These are the activations of a small neural network, seen along a few directions. Each row is one input.
In each table, some parts of the input vary, and every possible input appears once, in random order.
A made-up example of a description, with smaller parts first: one of 3 separate values, together with either a single point or one of 9 places along a line or (one of 4 places along a line, together with one of 8 places around a ring).
Shared parts are said once, and a part with two or three values counts as separate values.
(in the rows, 128 means zero)

Other details of the inputs vary at random and push rows far along two fixed directions, the same in every table; ignore that.

Rows:
R1: [118  79 140 114 156 180 172  99 170 114 136 164 121  50 165]
R2: [142  56  94 106 106 166 119 165 127 131 166 167 135  85 166]
R3: [125 179 115 153  84  92  73 155  94 125 132 120 123 183  64]
R4: [144 135  56 147 127 151  50 187 106  45 115 110 112 105 134]
R5: [159 108  65 149 136 128  60 149 103  57 124 101 101  78 137]
R6: [133 179 144 131  89 110 124 148 105 150 105 119 133 196  93]
R7: [136 126  48 132 153 140  32 166 115  56 110 123 122 120 144]
R8: [108 176 140 127 107 140 115 122 116 139 115  66 166 156  88]
R9: [143 160 157 127 111  96 156 107 107 174 113 122 129 161  94]
R10: [163  69 138 103 170 165 179 100 147 124 109 152  97  55 165]
R11: [136 134  55 138 137 148  39 175  98  48 124 124 109 107 146]
R12: [145 120  69 140 140 121  40 167  92  48 133 127 105  91 150]
R13: [114  62 148  99 187 153 221  68 196 150 147 165 125  71 173]
R14: [170  75 139 125 164 147 181 123 148 122 119 172 102  50 174]
R15: [117  90 176  99  87 144 215 134 148 203 191 134 182 156 128]
R16: [118 110 120 128 139 146 160 107 144 125 146 160 120 106 147]
R17: [136  82 131 163 152 139 148 131 139 117 141 161 110  80 148]
R18: [157  97 120 114 147 146 139 113 161 116 113 160 103 107 180]
R19: [ 88 138 168 101 156 138 185  91 168 167 126 107 185 132 132]
R20: [134 161 178 149 114  93 161 113 107 193 115 117 135 176  94]
R21: [100 150 163 157 113  83 160 104 110 168 142  69 155 172 107]
R22: [ 91 167 149 115 122 112 169 133 131 149 138  82 154 159 103]
R23: [130  82 110 119 178 117 142 112 144  97 138 139 138  82 170]
R24: [130  93 113 135 141 157 161 123 151 112 135 156 115  88 141]
R25: [149 111  82 165 147 126  46 147 122  82 132 161 102 115 143]
R26: [150  84 139  98 165 158 171 116 153 118 123 166  91  65 183]
R27: [132 136 180 139 135 110 185 113 131 178 136 150 125 139 151]
R28: [135  38  60 105 122 145 100 164 140 133 131 172 138  69 174]
R29: [114  95 111 102 184 142 135 121 155 105 128 126 133  90 159]
R30: [140  63 104 127 173 173 190 101 158  95 134 122 126  38 180]
R31: [167  56 110 108 107 170 123 164 141 114 180 147 134  92 141]
R32: [133 137 178 134 142  98 184 101 152 188 129 145 138 158 152]
R33: [116 144 188 101 105 129 175 105 141 157 113 129 138 147 134]
R34: [127  93 121 122 149 155 156 127 154 112 136 149 107  77 137]
R35: [133 125 183 104 118 138 180  92 128 162  99 117 144 138 116]
R36: [ 92 125 166 113 140 116 229  60 179 193 150 143 164 157 133]
R37: [127 149  80 131 132 166  35 177 108  59 111 116 124  96 133]
R38: [ 97 143 166 154 122  91 170 128 117 154 145  90 158 161 123]
R39: [154 121  66 149 130 125  47 181  99  44 124 114 106  92 137]
R40: [150 197 128 168  85  90  43 186  75 138 101 116 112 204  79]
R41: [165 138  83 115 130 135  27 161 124  82  96 138  76 135 142]
R42: [107 171 111 158 120  74  38 156  84 111 127  94 151 208 104]
R43: [107 156 151 132 112  92 158 104 122 161 156 137 138 159 103]
R44: [142  73 125 163 156 140 147 108 134 123 138 147 103  72 141]
R45: [123 169 178 117  87 121 137 136 115 153  95 109 148 180  94]
R46: [163 128 118 127 134 127 112 140 115 111 122 162  94  99 154]
R47: [148 203 118 133  91  80  49 152 100 138 111 124 117 208  95]
R48: [148 101 103 144 134 127 118 113 123 109 133 140 101  86 118]
R49: [ 97 131 171 120 117 145 190 107 157 157 127 128 156 124 106]
R50: [130 203 134 121  69 105  27 150 106 129  83  97 128 229  85]
R51: [ 94 145 169 117 133 152 201 120 156 151 129  98 179 110 127]
R52: [ 94 167 150 116 116 109 164 107 126 164 135  61 153 168  92]
R53: [ 92 163 155 118 109 122 128  97 152 167 121 118 159 181  94]
R54: [132  85 129 157 156 138 140 119 135 114 154 170 108  79 164]
R55: [124 103 140 120 134 164 158  94 147 130 121 130 134  89 119]
R56: [117 178 165 114  98 104 166 113 120 175 125 128 136 192 118]
R57: [132 124  80 129 131 147  53 155 121  77 131 146  84 105 125]
R58: [130 135  66 124 144 144  34 178 103  52 124 117  99  99 139]
R59: [ 86 158 169 146 121  78 155 117 104 160 155  98 162 180 125]
R60: [110 117 151 116 136 131 191  82 146 167 139 119 129 125 106]
R61: [137 158 155 119 106 114 158 106 110 167 107 116 137 175  98]
R62: [105 163 149 128 116  79 149  93 136 173 147 130 153 187  96]
R63: [134 204 123 126  79 102  46 180  81 126  94  99 108 214  65]
R64: [120 175 102 145  88 114  78 128  96 130 121 106 122 186  65]
Each input here is: one of 4 places along a line, together with either a single point or (one of 3 separate values, together with one of 5 places along a line).
Q: Changing only the place on the line of 4 turns R50 into R35. The same change can be made to R47. Which row results?
A: R9
Q: Start at R31 and move only the place on the line of 4, one step at a time. The first step leads to R15. Which rows follow, in order?
A: R2, R28

Rows:
R65: [121  48  61 144 191 178 117 148 144  33 146 122 139   4 198]
R66: [114 113 161 101 122 130 189 104 156 183 141 142 155 145 140]
R67: [158 137  84 124  97 161  22 182 101  75  99 124 104 121 107]
R68: [107 133 175 121 151 102 207  73 157 173 138 141 141 135 139]
R69: [123 180 131 140  68  97  92 169  83 151 143 108 138 197  76]
R70: [152  71 108 133 151 164 135 119 137  95 128 157  98  56 150]
R71: [ 59 124 137 120 158 120 194  92 153 151 162  84 180 118 117]
R72: [121 127 178 101 125 142 207  96 156 170 112 118 149 124 121]
R73: [126  57  63 106 182 201 107 141 161  29 140 111 130  17 187]
R74: [121 190 131 145  89  99  87 127  92 143 112  96 126 195  61]
R75: [112 204 131 117  95  99  78 141 106 141 101 105 134 211  91]
R76: [109 123 165  96 134 122 194  93 156 178 131 139 151 145 146]
R77: [154 135  82 127  92 161  19 189 101  81 113 139 107 128 110]
R78: [117 138 178 130 150 117 217  69 148 172 129 126 136 128 124]
R79: [108 139 180 124 153 109 209  72 154 170 132 134 137 133 133]
R80: [117 113 172 120 144  98 203 100 142 177 148 137 152 142 150]
R81: [115 179 128 122  70 116  70 161 107 153 128 116 145 209  81]
R82: [124 182 135 142  73  97  94 156  81 147 130  93 135 190  74]
R83: [153 128  61 149 112 123  18 167 106  85 128 150  95 139 119]
R84: [162 138  87 157 112 131  44 170  85  76 106 113  92 118 116]
R85: [109 110 158 125 124 117 199  94 155 181 157 147 144 142 125]
R86: [156 142  85 154 133 115  22 173  92  67 106 130  94 129 137]
R87: [161  81 123 148 175 153 148 120 137  90 115 143  94  50 178]
R88: [117 198 148 152 105  81  87 141  92 138 112  95 129 205  90]
R89: [162  64 100 133 153 141 127 147 134 105 146 165 113  71 179]
R90: [162  91 113 116 168 177 136 127 153  84  93 148  97  53 168]
R91: [109 121 165 118 142 101 198  79 158 180 147 147 144 142 139]
R92: [114 178 124 143  75 103  81 146  97 148 135 118 131 203  63]
R93: [118 109 164 123 121 113 206 119 139 181 162 137 152 138 137]
R94: [154  88 112 110 174 174 134 125 156  82  98 155  96  54 183]
Q: What do these inputs look like to the network?
A: one of 3 separate values, together with either a single point or one of 9 places around a ring
Q: Changing only the choice among 3 separate values turns R66 into R83. The same change can be made to R90. Which row results?
A: R78
Q: Which other rows does R81 become when the choice among 3 separate values takes its other values? List them by row number.
A: R85, R93
Q: Which other rows does R88 become when the choice among 3 separate values takes its other values? List them by row number.
A: R79, R94

Rows:
R95: [135 119 100 131 137 145  94 154 114  88 120 115 119  96 138]
R96: [138 154 103 146 152 133  59 129 115  74  90 116  98 113 117]
R97: [133  73  97 132 168 154 138 128 144  88 149 141 119  55 167]
R98: [130 118 166 118 131 126 192 107 139 157 136 132 136 121 135]
R99: [160  80 119 131 159 149 130 133 140 101 123 169 103  73 181]
R100: [138 126  94 132 122 155  67 160 114  81 116 113 115 112 125]
R101: [126  92 173 108 149 139 220  84 169 174 141 156 137 106 161]
R102: [129 141 130 138 109  99 115 126 113 150 131 128 124 162 106]
R103: [136 148 149 126 108 108 137 123 117 157 120 119 127 159 107]
R104: [ 98 155 131 123 104 117 133 121 126 150 143 109 158 165  92]
R105: [139 124  77 143 127 125  61 150 108  87 128 119 116 122 120]
R106: [129 131  81 142 120 140  58 152 112  84 135 119 122 125 113]
R107: [100 167 137 110 104 116 122 130 130 151 125 110 157 181  99]
R108: [123 117 154 140 131 114 171 118 134 156 146 143 134 132 134]
R109: [160  71 122 123 152 172 149 127 151 101 125 158 103  53 167]
R110: [ 97 167 144 117 108 112 129 124 129 153 131 102 158 182 103]
R111: [137 122  98 122 122 159  86 156 121  92 114 120 121 108 123]
R112: [ 99 167 140 119 116 102 123 130 124 143 134 100 152 176 111]
R113: [122 162 144 115  99 115 125 129 125 165 124 131 138 182 103]
R114: [145 115  96 132 133 141  88 149 115  92 112 114 114 104 135]
R115: [136 101 168 126 142 132 207 103 147 153 134 145 135  99 155]
R116: [120  93 157 123 139 135 199  96 156 161 148 150 134 103 145]
R117: [123 164 144 125 106 101 114 135 113 153 128 125 134 183 109]
R118: [157 121 104 125 115 155  84 157 120 101 111 144 102 109 125]
R119: [118 150 137 138 106 100 119 135 110 149 140 126 131 168 101]
R120: [147  86 104 128 135 155 116 133 135 109 132 164 107  82 147]
R121: [122 187 147 141 122 102 127 106 118 139 102 115 111 173  95]
R122: [139 129  95 144 130 139  72 162 104  81 115 115 117 105 136]
R123: [107 103 145 136 155 125 196 107 149 146 155 129 149 102 148]
R124: [130 146 147 122 119 102 141 116 125 164 123 131 130 164 120]
R125: [107 172 137 134 115 101 112 136 115 141 129 102 150 180 111]
R126: [116  92 156 107 162 127 213  84 166 156 137 133 146 100 165]
Q: Changing only one part turns R106 into R116. The same change can be made to R96. Which row results?
A: R121
Q: What do these inputs look like to the network?
A: one of 2 separate values, together with either a single point or (one of 3 separate values, together with one of 5 places along a line)
Q: Which other rows does R108 become when the place on the line of 5 takes its other values? List them by row number.
A: R102, R116, R119, R120
Q: Which other rows does R104 become when the choice among 2 separate values takes its other values? List them by row number.
A: R120
